K678: [-14 112 208 113 111]
K121: [165 -149 -212 -171 145]
K775: [165 -149 -212 -531 506]
K349: [-460 533 918 540 429]
back: [429 540 918 533]
K349
q: [165 -149 -212 -531 506]
K775
q: [-212 -171 145]
K121
q: [165 -149 -212 -171 145]
K121

K444: [2 -14 112 -183 21 -108 -284 325 -107 408 -89 -49 -346 -19 10 -184 343 -396 -196]
K833: [2 76 112 227 -67 -88 -211 -37 -346 -114 -89 -49 215 -323 119 187 -245 87 294]
K513: [-281 325 -107 408 21 -108 -284 325 528 -114 -89 -49 148 -19 10 187 -198 134 -196]
K957: [2 -14 112 -166 21 -108 -284 325 97 408 -89 -49 413 342 10 187 -245 87 -196]
back: [187 10 342 413 -49 -89 408 97 325 -284 -108 21]
K957
back: [408 -107 325 -284]
K444
q: [2 -14 112 -183 21 -108 -284 325 -107 408 -89 -49 -346 -19 10 -184 343 -396 -196]
K444
q: [2 -14 112 -166 21 -108 -284 325 97 408 -89 -49 413 342 10 187 -245 87 -196]
K957
q: [2 -14 112 -183 21 -108]
K444

K272: [23 45 -70 212 67 25 -148 -79 143 257 -52 39 13 -169 165 230 92]
K424: [254 -391 88 331 -328 0 34 140 91 -439 316 175 43 526 134 -159 395]
K531: [-121 -80 -60 -139 -42 29 -61 57 149 -194 219 221 -115 92 -84 -91 -50]
K583: [-328 0 34 140 91 -439 317 175 -8 -26 26 128 -12 -51 3 142 -90]
K418: [-234 -72 -158 248 153 -228 -73 -413 118 237 371 431 142 120 164 225 281]
K760: [66 137 -48 265 401 128 -166 136 96 337 -169 -337 238 -745 -14 648 -86]
K417: [252 157 95 113 349 -372 -70 -109 -63 -93 -331 -298 188 -525 -124 523 -181]
K675: [-104 157 -118 288 387 -188 -27 587 444 -205 -46 197 141 55 196 343 -696]
K823: [-52 69 -68 176 444 -109 28 494 280 43 175 316 526 -439 134 175 -628]
K234: [-111 -47 -10 -93 56 4 -9 -31 56 -73 196 209 0 114 -76 -42 39]
q: [-439 316 175 43 526 134]
K424
back: [-169 337 96 136 -166]
K760
back: [175 316 -439 91 140 34 0 -328]
K424
back: [55 141 197 -46]
K675
back: [371 237 118 -413 -73 -228]
K418

K58: [56 571 -12 126 -81 -297 115 297 -281 622 653 -693 -696]
K626: [324 -69 563 -185 59 -476 -590 609 341 -112 556 -80 460]
K39: [-125 -213 205 -398 -151 220 127 410 312 -431 -112 -224 486]
K559: [-619 565 -253 358 716 311 -379 622 401 264 -359 90 148]
K107: [365 349 -345 614 379 241 -128 -532 142 172 -101 -631 372]
K745: [-281 571 387 301 -493 -380 -452 -46 -629 414 -654 -361 549]
K805: [625 351 -413 -483 284 274 151 819 -516 -330 -354 -128 158]
K717: [-281 318 387 301 -493 -380 -452 -46 -629 414 -654 -361 549]
K922: [148 -717 464 -151 312 410 127 220 -398 687 -204 435 -492]
K938: [-338 -240 563 155 484 -174 353 180 525 -265 -574 -714 -564]
q: [-281 318 387 301 -493 -380 -452 -46 -629 414 -654 -361 549]
K717
back: [-398 220 127 410 312 -151]
K922

K225: [290 -136 -175 -261 -491 602 109 -152 33 469 -100 -134 -49 211 -710 808 -215 243 325 -487 -446 430 218 5 -178 -500 -404 -190 -376 -171 -83 -26 234 -641 274 183 304 485 714 -121 -169 385 156 290 -137 -175 218 -491 180 181 104 208 -399 309 -91 400 160 -193 -118 62]
K970: [306 -91 400 160 -193 557 109 -152 33 469 126 -134 14 -439 -227 808 -215 307 325 -115 -446 430 218 29 425 -500 -404 108 -376 -171 -83 -26 235 -641 749 162 123 485 714 -121 2 385 367 290 -137 -175 -261 -491 180 181 104 14 82 277 -91 400 160 -52 -134 62]
K787: [-285 354 411 291 203 557 109 70 33 469 -42 -88 49 -208 -227 651 -215 68 325 -67 -560 430 900 5 425 -500 -404 -34 -376 23 -83 248 235 -641 274 162 304 485 714 -121 -169 385 156 525 -137 -175 -261 -491 447 181 104 208 82 225 -91 352 160 -193 -134 62]
q: [309 -91 400 160 -193]
K225
q: [-404 108 -376 -171 -83]
K970
q: [290 -137 -175 -261 -491]
K970
q: [-641 749 162 123 485 714]
K970
q: [-641 749 162 123 485 714 -121 2 385 367 290]
K970
back: [82 14 104 181 180 -491 -261 -175 -137]
K970
back: [109 602]
K225

K23: [54 -92 22 187 119 -15 -28 260 -71 -38 -169 28 -49 63]
K264: [-304 33 18 -25 -2 -49 28 -245 39 -221 52 -106 -42 183]
K645: [-66 -140 -127 -184 179 601 278 99 39 -221 144 -58 197 17]
K601: [-239 -40 15 56 -54 -292 107 -128 58 -169 -335 -89 -29 -186]
K477: [-49 28 -245 39 -221 54 28 -245 133 101 52 -106 -42 -80]
K192: [-117 190 61 59 -111 -103 128 92 -179 229 108 19 147 60]
q: [-66 -140 -127 -184 179 601 278 99 39 -221 144 -58 197 17]
K645
back: [52 -221 39 -245 28 -49]
K264

K3: [-532 -746 -115 -157 139 -601 -564 544 -857 450 652 125 461 -87 566 -531 -593 -816 -670 -150 -821 325 -203 234 252 202 388]
K6: [-34 -96 -131 62 -196 -9 -29 163 -56 99 180 -2 49 -161 50 19 -124 -63 -82 -186 -48 -61 125 10 108 -137 117]
K830: [-165 130 204 131 -404 -35 -543 96 93 129 -76 22 98 -326 10 -311 -41 -111 -309 -388 203 16 560 415 271 -453 390]
K243: [7 34 204 131 -389 244 35 71 66 151 63 215 279 -121 138 64 -325 -25 -119 -164 -177 11 148 144 25 -141 315]
K208: [-216 -657 338 -529 516 -381 -543 192 -572 -164 130 204 131 -404 -35 -543 -55 -647 -612 -369 -495 452 -164 158 137 -224 -60]
q: [-164 130 204 131 -404 -35 -543]
K208
q: [7 34 204 131]
K243
back: [98 22 -76 129]
K830
q: [-164 130]
K208
q: [-165 130 204 131 -404 -35 -543 96 93 129 -76 22 98 -326 10 -311 -41 -111 -309 -388 203 16 560 415 271 -453 390]
K830
back: [279 215 63 151 66 71 35 244]
K243

K434: [-362 -165 529 240 258]
K180: [-364 -157 500 238 245]
K315: [-358 655 -191 244 271]
K363: [-360 -143 447 236 222]
K514: [-356 -137 423 235 212]
K45: [-349 -179 591 249 286]
K66: [-351 -130 402 235 204]
K370: [-351 -130 402 235 196]
K810: [-318 -191 655 264 317]
K618: [-336 -186 623 255 301]
K910: [-318 -191 655 264 233]
q: [-318 -191 655 264 233]
K910
q: [-186 623 255]
K618
q: [-157 500 238 245]
K180

K731: [729 525 -17 -72 -467 650 -639 147 8 333 154 629 301]
K985: [-315 -913 403 -739 491 104 13 737 270 472 549 39 -704]
K467: [522 258 -16 -514 399 -157 213 -526 65 -507 664 -364 -328]
K861: [414 15 277 79 -302 231 137 590 -461 -903 255 776 286]
K452: [-845 535 126 215 295 737 472 104 -704 39 270 549 13]
K69: [269 15 277 -265 436 426 490 336 377 -609 -558 153 -458]
q: [414 15 277 79 -302 231 137 590 -461 -903 255 776 286]
K861
back: [13 549 270 39 -704 104 472 737]
K452
back: [333 8 147 -639 650 -467 -72 -17]
K731
q: [414 15 277 79 -302]
K861

K719: [-318 340 260 -254 -423 164 -143 -42 82 314 -659 479 -199 -166 -52 145 150 -589 330 -71 45 -212 -290 -188 -215 -487 -418 164 618 -415 599 320 704 -642 184 -463 89 399 132 283 -612 -108 -252 -40 -114 -536 -302 347 -468 403 267 158 -150 -232]
K718: [-408 340 452 -254 -616 -188 -152 -83 -386 332 -487 -109 -366 -101 -184 -78 163 -626 216 29 45 -197 -374 -215 -388 -217 -482 129 20 -415 320 599 704 -642 -178 -335 228 399 30 77 -105 -543 -577 45 0 -84 -153 -111 -459 315 267 493 -150 -364]
K488: [-408 340 616 -337 -340 -342 -143 -42 -269 380 -521 83 -199 -129 -231 -78 163 -626 103 23 63 -235 -374 -173 -525 -330 -508 85 -3 -415 372 599 631 -642 -227 -335 121 399 18 77 -175 -476 -577 -40 16 -84 -153 -111 -468 132 267 493 -150 -232]
K190: [-408 362 548 -327 -423 -364 -143 -42 -269 450 -534 35 -199 -129 -184 -78 163 -626 216 176 52 -212 -374 -188 -388 -330 -482 129 20 -415 269 694 631 -579 -414 -335 121 399 30 77 -175 -476 -577 -64 0 -84 -153 -139 -468 95 267 501 -150 -232]
K290: [-337 426 322 -254 -423 -45 -119 -42 100 332 -702 503 -199 -129 1 91 158 -516 290 -18 45 -212 -150 -188 -112 -386 -405 129 462 -415 -364 599 329 -618 116 -558 -99 577 159 210 -411 37 -119 -70 -153 -525 -482 -111 -476 428 267 253 -160 -215]
K43: [-642 185 -463 89 399 132 283 -612 -108 -252 -40 503 -199 -129 1 91 158 -516 290 -18 45 -212 -150 -188 -112 -386 -405 129 462 -415 -364 599 329 -618 116 -558 -99 399 159 210 -411 37 -119 -70 -153 -525 -482 200 -476 428 267 253 -160 -215]
q: [-337 426 322 -254 -423 -45 -119 -42 100 332 -702 503 -199 -129 1 91 158 -516 290 -18 45 -212 -150 -188 -112 -386 -405 129 462 -415 -364 599 329 -618 116 -558 -99 577 159 210 -411 37 -119 -70 -153 -525 -482 -111 -476 428 267 253 -160 -215]
K290
q: [-415 320 599 704]
K718
back: [-40 -252 -108 -612 283 132 399 89 -463 184 -642]
K719
back: [1 -129 -199 503 -702 332 100 -42 -119]
K290

K886: [270 395 -66 -196 -166]
K395: [270 395 384 49 -166]
K251: [-747 93 -209 275 -166]
K650: [430 363 501 -196 -166]
back: [-166 -196 -66 395]
K886
q: [270 395 -66 -196 -166]
K886
q: [384 49]
K395
q: [430 363 501 -196 -166]
K650
back: [-196 -66 395 270]
K886

